Each row below holds a small network's activations on one input, seen along a few directions.
Each table varies a few parts of the input and shows all the possible inputs, shuffled.
Descriptions start from the smaller parts, as in this example, which fits no table here: one of 3 separate values, together with either a single point or one of 11 places along a line or (one of 5 places around a ring, together with one of 6 places along a line).
Shared parts are said once, and a part with two or three values counts as separate values.
In the rows, zero is written as 128.

Other details of the inputs shift rows strongly along two fixed directions, in all tables alike. That doesn't count.

Rows:
x1: [131 101 128 131 107 192 100 128  60 101 131 106 140  88]
x2: [131 127 131 113 105 172  85 158  30  76 106  80 149  88]
x3: [ 46 183 124  90 114 127  92 181  59 216 101 119 141 176]
x4: [ 97 146 135 105 156  85 175 124 188 202 167 187 125 194]
x5: [119 107 139 132 157 131 179  99 185 179 170 188 108 152]
x6: [170 121 123 157 139 142 129  92 176  76 129 146  95  65]
x7: [120 150 152 115 150  75 130 113 207 147 142 173 110 145]
x8: [171 115 138 167 147 167 152 100 155  72 153 154  98  85]
x9: [151 141 138 137 122 122  93 134  77  98 109 112 151 129]
x10: [ 41 186 122  82  82 111 103 187 106 210  89  74 149 162]
x11: [122 104 155 125 163 100 173 103 179 165 177 186 120 167]
x12: [170 120 130 181 125 141 155 111 189  73 133 114  94  76]
x13: [151 108  98 129  85 109 117 152  82  81 106  58 161 104]
x14: [182  97 112 183 153 135 163 102 135  82 142 161 102 101]
x15: [197 102  95 168 119 160 121 110  65  59 102 104 144  77]
x16: [121 103 145 111 103 181  75 152  17  85 112  79 156  87]
x17: [135  94 146 109  97 155  73 147  23  76 127  86 167 108]
x18: [131 100 117 124 142 133 165 105 196 143 138 135 112 143]
x19: [183  87  98 146 112 170 130 119  67  49 127 105 140  72]
x20: [174 117 134 194 158 153 149 100 151  77 146 165  85  91]
x21: [ 53 177 121  78  73  88  96 186 105 201 103  78 165 182]
x22: [140 117  88 136  88 131 136 144 113 113 106  76 142 101]
x23: [179 111 158 178 159 111 134 113 137  56 150 160 105 115]
x24: [148 141  99 144  97 181  81 136  32  97  87  82 152  89]
x25: [ 96 141  70  81  87 126  98 144  82 174  93 102 157 123]
x26: [182  69 137 146 153 116 158  93 183  59 147 124 117 117]
x27: [ 50 150 128  52  94 115  83 171 102 201 108  83 163 198]
x28: [ 78 148 139 111 151 133 159 113 237 210 147 158  95 177]
x29: [ 45 186 116  58 100 114  77 167  95 213  87 107 147 150]
x30: [100 148 130 132 167  72 173 124 183 206 159 198 113 200]
x31: [ 87 186 148 117 148 118 123 141 137 203 110 149 125 169]
x32: [116 124 164 121 157 132 142 118 197 128 132 129  98 138]
x33: [178 109 166 155 154 122 142 109 155  53 162 157 113 110]
x34: [143 143 135 147 168  83 169 102 184 165 144 182 123 171]
x35: [142 123 121 122 149  76 149 102 191 133 140 164 121 131]
Each input here is: one of 5 places around a ring, together with either one of 3 separate values or one of 4 places along a line.
Q: Changing only the place on the ring of 5 turns x4 into x8. The same change can be made to x11. Which row results?
A: x1

Rows:
x36: [163 136 151 155 126 136 102 134 109  47 115 107 122  84]
x37: [144 120 126 150 137 100 179 108 225 119 160 163  98 134]
x38: [ 67 153 117  86 124 130 124 135 123 227 136 150 153 192]
x39: [ 92 133 126 102 118 136 119 164  78 162 111 113 138 149]
x40: [ 68 177 109  99 104 118 143 145 164 229 113 123 137 151]
x41: [150 122 148 166 164 122 173  94 192 132 168 186 112 145]
x42: [ 99 142 150 108 161 115 169 113 186 192 169 180 118 177]
x43: [152 119 143 152 167  88 164 110 220 120 149 152 101 146]
x44: [ 72 165 125  94 139 115 140 149 117 215 130 140 139 195]
x45: [142 115 158 140 125 104 140 120 155 109 139 122 132 137]
x46: [127 133 117 123 109 145 114 154  41 116 120  91 158 130]
x47: [174 102 112 162 137 116 158 108 178  64 131 129  99 105]
x48: [114 159 138 140 165 117 156 117 190 196 138 191 101 174]
x49: [103 145 114 103 122 149 104 137 101 182 111 137 139 154]
x50: [ 97 129 107  83 108 116  97 152 107 162 111  88 156 156]
x51: [ 94 163 143 134 145 118 153 117 194 199 159 183  97 159]
x52: [147 142 129 160 159 116 179  98 228 138 124 152  90 110]
x53: [ 63 153  92  73 106 106 128 148 156 214 116 124 134 185]
x54: [176 105 151 163 153 135 164 103 143  72 164 149 118 107]
x55: [126 125 131 123  92 118 100 155  66 109 101  69 161 136]
x56: [137 122 108 112 102 106  99 139  54 109 120 120 163 107]
x57: [149  88 132 144 125 164 116 116 103  66 136 111 120  75]
x58: [153 115 144 132 167  82 158  88 193 126 163 200 111 125]
x59: [122 135 130 131 145 143 126 109 152 146 133 152 101 127]
x60: [121 111 147 118 149 135 146 127 146 139 138 150 113 136]
x61: [137 131 114 131  99 160  98 142  61 121 116 113 150 114]
x62: [165 124 164 146 159 132 121 103 174  58 130 144 100  92]
x63: [101 144 117 101 113 150 106 137 101 182 123 139 143 150]
x64: [162 131 147 147 134 138  98 128 111  46 107 107 118  85]
x65: [121 132  91 105  94 157 102 136  90 130  79  70 148  90]
x66: [175 102 118 163 138 153 124 111  87  67 120 118 135 106]
x67: [120 150 140 114 100 140  82 153  81  96 111  95 146 104]
x68: [ 52 165 126 111 123 120 131 160 129 220 131 136 125 174]
x69: [114 105 127  97 100 159 103 154  55 119 120  98 150 113]
x70: [171  87 145 137 124 129 113 112 114  55 113  91 137 105]
x71: [139 113 168 152 160 119 180 116 194 128 169 181  97 132]
x72: [ 96 138 117 104 131  98 165 118 223 185 152 163 108 169]
x73: [119 140 105 125 106 158  88 143  55 124 100  95 131 112]
x74: [142 144 133 157 142 134 141 124 142 144 134 161 115 139]
x75: [137 129 132 141 135  96 143 135 168 129 140 123 125 146]
x76: [173  95 125 147 113 124 119 129 118  57 135  91 141  94]
x77: [171 124 109 165 111 147 136 122 123  74 101  88 125  64]
x78: [125 120 127 115 100 120  96 149  68 109  93  68 157 137]
x79: [ 94 137 117  86 122 142 113 144  74 167 121 111 154 159]
x80: [120 144 109 135  98 156  93 149  55 124 108  95 135 110]
x81: [171 111 126 153 135 144 156  91 189  86 127 127 107  67]
x82: [182  96 132 144 162  99 137  89 147  72 139 168 117  95]
x83: [101 150 113 125 120 132 123 144  90 176 123 128 152 168]
x84: [ 74 132 115  96 115 149 100 149  88 170 113 107 136 139]
x85: [172  86 124 132 118 131 113 120 122  57 133  92 140  92]
x86: [185 111 134 167 154  89 148 104 140  71 143 166 117  98]
x87: [ 80 140 115 113 117 141 108 155  86 164 111 106 131 140]
x88: [165  97 142 158 127 148 135 139  88  63 129 114 123  91]
x89: [ 99 135 164 108 145  88 154 114 211 185 150 157 121 183]
x90: [150  97 133 159 120 157 123 125  99  65 138 111 121  77]
x91: [107 144 103  97 120  91 103 145  72 160 106 130 154 145]
x92: [ 87 149 118  99 111 149 102 134 106 180 127 129 129 138]
x93: [112 144 136  93 100 148  70 149  76 103 106  91 149 105]
x94: [178  94 135 163 163 147 146  86 150  79 143 155 117 112]
x95: [131 132 109 141 120 105 156 132 172 126 133 130 113 140]
Q: Changing only one part turns x66 into x94. The same change can be made to x64. Which row results?
A: x62
Q: Changing only one part turns x81 into x52. The same change can be made to x58. Which row results?
A: x91
Q: What is each input in this table made of?
A: one of 5 places around a ring, together with either one of 2 separate values or one of 4 places along a line or one of 6 places around a ring
Q: Which other rows does x53 become when the place on the line of 4 takes its other values? List them by row number.
A: x50, x65, x70
Q: Which other rows does x62 become when the choice among 2 separate values takes its other values? List them by row number.
A: x82
Q: Which other rows does x86 become when the choice among 2 separate values takes its other values? List them by row number.
A: x36
Q: Which other rows does x44 become when the place on the ring of 6 takes its other values? List them by row number.
A: x39, x48, x66, x73, x87

Rows:
x96: [210  95 158 186 148 124 130 108 115   8 139 129 117  77]
x97: [ 94 130 115  98 107 148 108 146  72 161 130 123 148 135]
x98: [ 98 151 157 135 164 148 157 111 201 187 153 182  90 150]
x99: [145 123 104 134 102 143 100 140  55  90 110 103 144  88]
x100: [115 135 121 129 143  93 178 115 225 179 143 152 111 166]
x101: [108 146  96 119 110 127 120 147  81 171 110 117 149 151]
x102: [103 123 105 108 111 151 119 143  68 166 124 115 153 152]
x103: [ 94 132 146  99 119 129 105 153  74 154 134 119 154 162]
x104: [115 128 152 119 170 112 152 106 180 171 157 188 112 169]
x105: [125 140 113 111 115 123  94 140  70 131 106 115 152 133]
x106: [ 93 138 101  91  90 116 113 152 117 159 111  94 146 132]
x107: [188  91 158 164 144 103 146 108 178  32 142 117 111  95]
x108: [115 139 140 113 151  81 156 110 226 168 142 158 114 165]
x109: [187 121 143 190 152 160 139  99 154  51 126 141  89  63]
x110: [130 128 111 125  94 161  99 141 106  93  92  65 130  84]
Q: What is each input in this table made of?
A: one of 3 separate values, together with either a single point or one of 4 places along a line
Q: Changing only the choice among 3 separate values turns x110 into x109. The same change can be made to x100. Which row results?
A: x101
